These are the activations of a small network on made-up records, seen along a few directions, one row for each record.
Each row is followed by the record's values for the fields T, L, E, U.
Not every record has every field; a missing one is written absent.
The largest differences between rows may come from other fields.
Random noise pushes rows far along 3 fixed directions. That doesn't count. These rows show it; they differ only by the noise:
[  12   43 -191   50  -16 -334  280 -128 -250  408  102  165   92 -109
  192 -195 -226  196   66  -19 -224]
[ 148 -158  -66 -215  105  451  -63 -106  229   36 -390  -49   21   27
   43   70  -41   21  -42 -259  292]
[ 345 -109  -45  253  100  -46 -112  -38   90  165 -149  -32  -85 -113
  152 -281 -133    9   66  153   69]
[  35   47 -189   96  -34 -362  290 -125 -263  446  123  160  105 -113
  182 -214 -212  216   82   -1 -253]
[ 458 -185   20  276  200  111 -324    2  266  -30 -295 -110 -209 -116
  170 -304 -134 -130   34  226  258]

[  37 -209   56  -22   62  -13 -257   86  126 -363 -357 -155 -210 -242
  -14  -33   64 -150  -83  137   58] | (T t4; L l2; E absent; U u3)
[ 158   45   96  156  347 -577 -316  215 -117 -509  159    3 -463 -365
  441 -417 -455 -533   27  670 -102] | (T t4; L l1; E absent; U u1)
[ 800 -105   89  934  -58   10 -272   78  178  288   32  -57  -30  -83
  -92 -389   32  264  -82  468  -19] | (T t2; L absent; E e3; U absent)
[ 188  132  130  138 -152  205  -11 -104   81   72 -222 -259  123  156
 -235  133  139   82  140 -146   44] | (T t3; L l1; E absent; U u1)
[ 655 -213  158  434  -63  338 -409  168  517    2 -380 -325  -80 -123
  -17 -440  179 -236   63  396  177] | (T t1; L absent; E e3; U absent)
[  96   58 -147   82   85 -135  334 -227  -30  262  326  153  123  196
  -46   83   87   70  -72 -177 -194] | (T t2; L l2; E absent; U u2)
[  25  -23   59   58 -217  179  101  -17  -14  408   73  -18  432   12
 -179 -247  270  560   34  -64 -397] | (T t1; L absent; E e3; U absent)
[-508  144 -117 -765  122 -354  140  -19 -421 -112  132  213  -50  108
  208   71 -390   51 -168 -194   95] | (T t3; L l1; E absent; U u1)
[ 348  176   -1  422   64  352 -224  143  316 -169 -179  -55 -163  122
 -156  198  193   35  -99   74  173] | (T t4; L l2; E absent; U u2)
[-395  -43  -99 -818  292  605  -21 -212  173 -464 -304  267  -50   62
  168  441 -492  -36 -641 -400  500] | (T t2; L absent; E e3; U absent)
[  -9 -136   -9 -540  461  297 -278  -31  251 -572 -126   23 -217  112
  364   80 -180 -341 -335  -59  419] | (T t1; L l2; E absent; U u2)
[ 635 -503  244  254  123  171 -386  122   76  -14  100  -49   19  -58
  -15 -325  213    6 -121   75  163] | (T t2; L l2; E absent; U u3)
[   7  -53  106  156  -55 -592  -38  139 -265   97  189  140   39 -236
  191 -359   34  -36   71  593 -114] | (T t1; L l1; E absent; U u3)
[ 203 -375   10 -264  386 -262   28  133 -174   46  338   21  187  -19
  263 -198 -182 -111 -290   89   74] | (T t1; L l2; E absent; U u3)
[  28 -328  143 -302 -280  323 -163  268  -45   46 -203 -352  354   64
 -132   36  370   53  -27 -150   38] | (T t1; L l1; E absent; U u1)
[ 154  -54  267  -18 -169  441 -356  122  313  -16 -421  -35 -108  232
 -111   87   32 -163   42  108  157] | (T t3; L absent; E e4; U absent)
[-270  155 -207 -221  208  114  -33 -149  111 -497 -201   66 -558  113
   64  134 -278 -385   24  566  111] | (T t2; L absent; E e4; U absent)
[  44  -58  -84   12 -167  494   27  123   13  313 -214 -121  236   54
 -111  153  161  291   11 -303  -37] | (T t4; L absent; E e3; U absent)
[-468 -255  -64 -924   17 -198   16  133 -255  -16 -169  108  261   -6
   55   77   45  224  -84 -213 -270] | (T t3; L l2; E absent; U u3)
[-131  214 -169 -339  401  465  123 -401   95 -341   58  216 -494  226
  -69  311 -359 -343 -151 -124  601] | (T t2; L absent; E e4; U absent)
[-449  387 -233  -57  163 -168  305  -42 -122 -190   84  116 -108  105
   60  193 -312  -36 -180 -160   21] | (T t4; L l2; E absent; U u2)
[-366  288 -398  140 -428 -168  202    5  -55  481  153  101   68  -74
 -141    5  212  156  315  -35 -469] | (T t2; L absent; E e3; U absent)
[-403   14  -11 -484  483  -59 -353   31  355 -764 -253  119 -383   86
  373    3 -429 -378 -139   79  249] | (T t3; L l2; E absent; U u2)
[  77 -498  155 -478  -34  196 -137  294 -169   97   19 -230  470   11
   39   26  199    4 -188 -221  150] | (T t1; L l1; E absent; U u2)
[ 266 -370   14 -372  296  512  101   33  148  -98   27   41  211  109
 -149  345  -63  -96 -249 -532  616] | (T t4; L l1; E absent; U u2)
[ 159  -94   97  -59  434  197 -307  118  259 -486  -67 -136 -189   90
  288 -168 -142 -359 -234  128  357] | (T t1; L l2; E absent; U u2)
[ -49  -28  -53  210 -460 -510  168  197 -372  368  101 -127  102 -170
   23 -474  213  192  250  394 -619] | (T t1; L absent; E e1; U absent)
[ 499 -158  115  161  202  306 -119   31  237   67   74 -215  122  197
  -35  -65  201   -2 -123  -69  174] | (T t1; L l2; E absent; U u2)
[ 357   -5  -85  251  113   14  170 -238  120  218  283   53  -33  188
   21  324  -37   52  -33  -36  405] | (T t2; L l1; E absent; U u3)
[-164 -355   82 -711  103  572 -244  230   96 -136 -400  -18  127 -148
  153  228   -5 -266 -279 -363  144] | (T t4; L absent; E e3; U absent)
[ -33   36  -25   48  -21 -148  722 -305 -174  506  391  288  284  186
  -21  178  189  265 -149 -416 -246] | (T t2; L l2; E absent; U u3)
[ 606 -238  125  127  449  748 -222 -131  568 -443 -109  -12 -238  237
   43  373 -129 -334 -245 -225  909] | (T t2; L l1; E absent; U u2)
[  32  150  191  171 -135   90   12 -210  -89  155 -140  -79  274    7
 -171   86  148   73  187 -145  -37] | (T t3; L l1; E absent; U u1)
[-283   77   -4 -370  331 -379  212   55 -193 -118  224  231  109  -66
  360   -3 -393 -194 -130  -93  144] | (T t3; L l1; E absent; U u2)
[-236  527 -253  325  188 -810  505 -379 -282   79  730  524 -339  139
  388  -29 -504  -14 -133  144 -334] | (T t2; L l2; E absent; U u2)
[ 309  -53   92 -153  240  418 -255  317  225 -168 -171  -30  109    8
 -185  133   98   44 -147  -88  265] | (T t4; L l2; E absent; U u2)
[ 437   45   20  555  148 -533 -394  281  -89  -45   57  -28 -241 -361
  128 -420  -73 -172  -46  616 -195] | (T t4; L l2; E absent; U u1)
[ 445 -321  282  309 -213   39 -321  350  -87  225  -19 -366   73  -39
 -287 -541  419  219  137  359  -79] | (T t1; L absent; E e2; U absent)
[ 104   -8  -25  116 -347  743 -160   -8  506  220 -296  -85   75   60
 -276  226  447   37  102 -328  107] | (T t2; L absent; E e3; U absent)
[  12 -180  200  124  -53 -168 -458  213  -78 -278 -128 -158  -66 -173
  167 -326   73 -236   40  540   30] | (T t1; L l1; E absent; U u1)
[  10  -69  161 -108 -227  411  -33 -127  182  114  -66  -64    5   22
 -421  112  392   53   41 -452  144] | (T t2; L absent; E e2; U absent)
[ 132   49  209  301  296 -339 -219   87  107 -157   17   18 -122 -211
  226 -240 -139 -224  117  282  266] | (T t3; L l1; E absent; U u3)
[-233   80 -155  -83 -216 -118  229  -35 -124  293   74  113   22 -199
  162 -140   55  114   53   18 -285] | (T t2; L absent; E e3; U absent)
[ -59 -143    6 -409  -72  425   57   14   -1  101 -122 -147  213   17
  -25  -59  162  190 -124 -390  133] | (T t1; L absent; E e3; U absent)
[-123 -202   44 -305   31  -92 -280  105   41 -331 -356 -191  -48 -173
   27 -168  -55 -159  -29    6  100] | (T t3; L l2; E absent; U u1)

Here are new rows. What are their fields?
[  60 -122  105 -476  904 -150 -497  331   87 -811  200  273 -426 -295
  594 -132 -734 -581 -271  295  575] | (T t4; L l1; E absent; U u2)
[-202  176 -211 -361 -365  209  496 -184 -227  565  257  -38  598  170
 -312  199  375  528   44 -579 -344] | (T t1; L l2; E absent; U u1)
[ 146   28   66 -104 -167  345  245   38  257  357 -192 -120  530  112
 -522  134  407  437  113 -390 -110] | (T t3; L l2; E absent; U u2)
[ -19   -5  -83 -193  -26  337  360 -173  156  220   70   72  237  365
 -231  322  298  198 -102 -480  -76] | (T t2; L l2; E absent; U u2)
[  84  -86   40   -2  115  276 -226  104  221 -132 -289  -46    7   89
   71  161  317  -70   87  -68  477] | (T t3; L l1; E absent; U u3)
[-455  198 -200 -150 -201 -513  366  -92 -333  297  238  426   93 -135
  141   90 -391  377 -285  -72 -433] | (T t2; L absent; E e3; U absent)
[-407  471   -6  -95  244 -351 -160 -334  -52 -485 -114  202 -436   51
  364  146 -523 -297   37  201  177] | (T t3; L l1; E absent; U u1)
[-377  129 -266 -346   31 -103  512 -190 -397  373  115  322  144   96
  198   46 -297  317  -22 -487 -132] | (T t3; L absent; E e3; U absent)
[ 193   37  -41 -225  230   28  139  -77 -264  143   66   78   17 -193
  204   17 -176   97 -303  -66   74] | (T t4; L absent; E e3; U absent)
[-346  172 -147 -292  216 -565  349 -142 -309 -169  429  662 -226   67
  406  -44 -401  -51 -303  -90 -201] | (T t2; L l2; E absent; U u2)
[-103   77  -89  -97  244  -87    1   94  -82 -244   53  154  -97   17
  134  112 -228  -53 -293   -4   64] | (T t4; L l2; E absent; U u2)
[  87 -251   -9  119 -144 -694  258   74 -618  475  610  336  285 -194
  109 -429   74  321  -24   45 -573] | (T t2; L l2; E absent; U u3)
[-324  190  -34 -187 -142 -145  339  -35 -246   42  146  172  146 -161
   -6  215  -62  103  221  -85 -412] | (T t4; L l1; E absent; U u1)
[ 346   -7   54  410  297  539 -274  -88  449 -373 -155 -121 -192  238
  -47  233  -60 -205 -266  -23  474] | (T t2; L l2; E absent; U u2)
[-739  457 -244 -249  223 -232  229 -401  -74 -275  186  340 -589   89
   90  227 -490 -208  -22  247   10] | (T t2; L absent; E e4; U absent)
[ 376   56  -34  107  517 -387  144   53 -242  -29  681  291 -160 -108
  462  -66 -480 -138 -169  201  200] | (T t4; L l1; E absent; U u2)
[ 501  -81   16  -42  257   -9  -32   99 -201  311  177   28  175 -128
   53  -76 -231   42 -223   67  -10] | (T t4; L absent; E e3; U absent)
[ 114 -163  -26  -40  212 -448  -35  152 -216   -1  298  148   10 -130
  369 -179 -150 -205  -91  288  250] | (T t1; L l1; E absent; U u3)
[ 605 -151   13  357   72  322 -393   54  241  -53 -220 -351   -4 -116
 -226 -133  233  -72  -53   95  274] | (T t4; L l2; E absent; U u1)
[-288  302  -41 -238 -139 -342  380  -52 -371  333  192  306  163  117
  -24  100   40  309  119 -127  -83] | (T t3; L l1; E absent; U u3)
[-155  249   49  400  -90 -463   89   10   22  131    9 -105   -7   74
   89  -98    1  120  218  146 -322] | (T t3; L l2; E absent; U u2)
[-682  278   36 -813  381 -309  134 -184 -320 -407   67  469 -140 -131
  462  217 -526 -139 -106 -114  136] | (T t3; L l1; E absent; U u3)
